Each row below holds a small network's activations on one input, seen along a few directions.
Each table varies a few parts of the input and shows all the possible inputs, shuffled.
A made-up example of a description, with smaller parts first: one of 3 separate values, together with either a single point or one of 9 places along a line or (one of 4 places along a line, together with one of 8 places around a ring).
Shared parts are said once, and a part with two or three values counts as separate values.

Other details of the inputs shift rows strongly along two fixed directions, in all tables alike. That doesn't count.
These rows show it; all are for the same input, with only those details redrawn:
[  6  16  42 -34  20  -2 -19 -52  -7 -11  15  34  -5 -23 -57]
[ 31  56  46 -69  28 -56 -25  30 -67  46   2  24 -12 -16 -13]
[ 12  -2 -54  -7   8   1 -42  58 -19  28 -51 -27   9   9  17]
[-22 -42 -46  19 -11  59 -39 -34  39 -32 -26  -4   5  -1 -47]
[  9  -3 -56 -10   3  -8 -41  60 -15  30 -52 -25  10  12  12]
[-20 -47 -35  21 -11  70 -35 -63  52 -41 -20  -1   6  -5 -58]
[ 25  51  45 -63  27 -49 -29  17 -60  36  11  32 -14 -18 -20]
[  8   1 -53 -11   4  -8 -44  65 -23  27 -50 -23   6  10  13]

A family of inputs:
row 1: [-44 -24 -49   7  -4   0  30  32 -11  26 -17 -13   1 -14  87]
row 2: [-60 -85 -11  32  -9  83  16 -19  24 -13  -7  14  42  -8  -1]
row 3: [ 42   8 -27  14 -16 -24  21  83  27 -14 -15 -32   2  27  85]
row 4: [ 12  21 -42  -7   5   5 -32  29  20  13 -40   9 -20  53   6]
row 5: [ -2  46 -45 -24 -15  -5 -14  10  35  -3 -29 -14 -23  21  23]
row 6: [-71 -76 -11  33   7  33  30 -18  31   5  -4 -33  27 -11   6]
row 7: [-41  -5  86  -7  23  38  45 -72  25 -21  40  87   3   7 -25]
row 8: [ 16  38  43 -53  22 -35 -22  -3 -40  16   8  28  -8 -16 -36]
row 9: [ 43  -7  83   9  14   3  34 -33  30 -56  47  55 -17  20 -21]
row 10: [ 40 -52   6  21  -4   5   9  54  -3 -16   1 -14  21   0  20]
row 11: [ 48   5  88 -24  29 -79  27  34 -41  21  51 -21 -18 -24  17]
row 12: [-17  18 -63  83 -50  55  -2 -75  27 -33   6 -34  10  16 -66]
row 13: [-44  29  71  48 -26  21  62 -97 -18  -3  72  40  34 -23 -44]
row 14: [ 56  24 -23  71 -46 -32  35  70 -45  17  23 -51  25  25  37]
row 15: [ -8  -4 -60  -9  11 -37 -38  51 -11  44 -30 -63 -15  11  14]
row 16: [ 16  67  33 -63  13 -71  -6 -44 -35   8  21  12 -56 -22   8]
row 17: [-70 -29 -23  28 -23  68  32 -28  72 -30 -10  11  16   6  32]
row 18: [ 36  -5  56  -5   1 -34  47 -56  16 -47  56  12 -27 -35  12]
Q: Describe the family of inputs behind these rows.
A: one of 3 separate values, together with either a single point or one of 5 places around a ring
Q: The inputs of row 11 and row 15 match in every part but the choice among 3 separate values. If row 14 is changed in the same way as row 11 into row 15, which row does it become?
A: row 12
Q: Start at row 3 and move only the place on the ring of 5, one step at a time. The first step leads to row 18. Which rows follow, in order?
A: row 11, row 10, row 9
Q: Which other rows does row 6 become when the place on the ring of 5 takes its other values? List them by row number.
A: row 1, row 2, row 7, row 17

A family of inputs:
row 19: [  8  34  18 -39  12 -19  -8  -6  -8   3   4  33 -21   5   5]
row 20: [ -7 -34 -58  31 -18  41 -22 -18  73 -37 -27 -43  -4  19 -15]
row 21: [ 28  57  27 -26   6 -61  -5  15 -45  34  23 -13  -6  -4  -9]
row 22: [ 19  -4 -74  23  -9 -16 -23  61  -9  11 -44 -36 -16  21  32]
row 23: [-11  30   3 -11  -1  -1  -7 -16  15   2  -3  -2   8   1 -16]
row 24: [ 22 -15 -85  19  -5 -12 -27  83 -21  20 -57 -40  -9  17  46]
row 25: [ 14 -28 -70  -7  -5  -2 -34  93  -7  24 -58 -50   2  18  50]
row 26: [ -9 -23 -47  -9   6  16 -22  41   6  12 -44   0   1  20  31]
row 27: [-36 -80 -71  68 -19  67 -23 -23  60 -29 -26 -46  27   4 -35]
row 28: [  9  55  69 -52  19 -41   5  -2 -79  45  27  46  -8 -11 -14]
row 29: [-36 -60 -60  25   5  56 -24   7  58 -11 -43  -9  10  26   1]
row 30: [  1  50  84 -66  34 -46   0   3 -47  42  26  36   6 -23 -17]
row 31: [  -5  -32   38   12   12   28    0 -103   32  -55   27   36  -15  -21
  -68]
row 32: [ -7 -27 -91   9  -7  28 -28  61  17   7 -64 -19   2  25  48]
row 33: [  7  -8  63  41 -15  31  43 -89  57 -65  59  26   8   2 -50]
row 34: [ 46  42  53  -9  -7 -44  34  39 -39   9  35  16  -1   4  29]
row 35: [ 17 -33 -19  37 -18  14  19  59  -1  -3 -12 -16  24  18  40]
row 36: [  3 -42  36  50 -22  62  39 -87  58 -81  41  29  16 -15 -41]
row 37: [  0  30  88 -45  22 -59  50   2 -59  33  49  33  -8 -27  36]
row 38: [ 31  16  73 -12  15 -39  33  47 -39  25  37  19  12   5  17]
row 39: [ 23  19  41 -30  36 -54  -8  27 -45  36  10  12 -19  -1  -5]
row 40: [ -6  41  73 -18  12 -48  49 -29 -16  13  56  17 -13 -11  19]
row 41: [-31 -17  33  25 -12  22  46 -83  39 -43  44  17  -6 -22  -4]
row 42: [ -5  19  17 -36   9 -11 -10  15 -27  22 -10  13  14 -15   3]
row 43: [-32 -28  45  19  -4  32  50 -98  36 -50  47  29  -1 -35 -13]
row 44: [-20 -59 -61  46 -22  49 -19 -19  31 -27 -23 -34  21  -5 -23]
row 45: [-21 -68 -43  27  -3  55 -26 -12  67 -31 -27 -32   7   7 -21]
row 46: [ 37  21 -21 -42   5 -37 -23  78 -38  30 -27 -24 -13  -1  44]
row 47: [-13   3 -48   4   2  -9 -20  96 -47  69 -43 -26  12  30  34]
row 48: [  7  47  59 -54  13 -20   2 -32 -30   5  23  40   2 -35 -20]
row 49: [ 19  72  66 -67  32 -57   1  -8 -30  26  28  43 -27   7  -4]
row 50: [ -4  11 -84   4 -20  -1 -27  86  -8  32 -61 -42  16  15  51]
row 51: [ 35  52  27 -24  22 -65  -5  16 -36  26  11   3 -29   9  -3]
row 52: [  1  17 -49   2 -11   0 -14  60 -45  40 -35 -12   4  13  30]
row 53: [ 20  22  16 -18   0 -24  -5  -9 -37   7  17   1   0 -26 -15]
row 54: [ 19  -4 -67  -3 -15  -6 -29  66   7   9 -44 -46 -10  16  39]
row 55: [-50 -46  62  23  10  33  50 -95  46 -37  53  27   7 -25 -28]
row 56: [-14  27  35  -1  -7  19   6 -78  -2 -19  32  38 -10 -10 -52]
row 57: [-21 -53 -89  69 -38  62 -21 -34  60 -46 -26 -46  15   2 -25]
row 58: [ -37   -4   10   37  -14   59    5 -114   53  -46   25   22    0    5
  -78]
Q: Describe the family of inputs behind these rows.
A: one of 5 places along a line, together with either one of 2 separate values or one of 6 places around a ring
Q: The inputs of row 20 and row 25 match in every part but the place on the line of 5. If row 23 is changed in the same way as row 20 into row 25, which row does it become?
A: row 42
Q: Which other rows does row 38 become when the place on the line of 5 takes its other values? List them by row number.
A: row 33, row 34, row 35, row 36
Q: Start at row 29 and move only the place on the ring of 6, one step at a time. The first step leads to row 30. Which rows follow, in order?
A: row 47, row 27, row 39, row 45
Q: Which other rows does row 40 become when the choice among 2 separate values takes its other values? List them by row number.
A: row 33
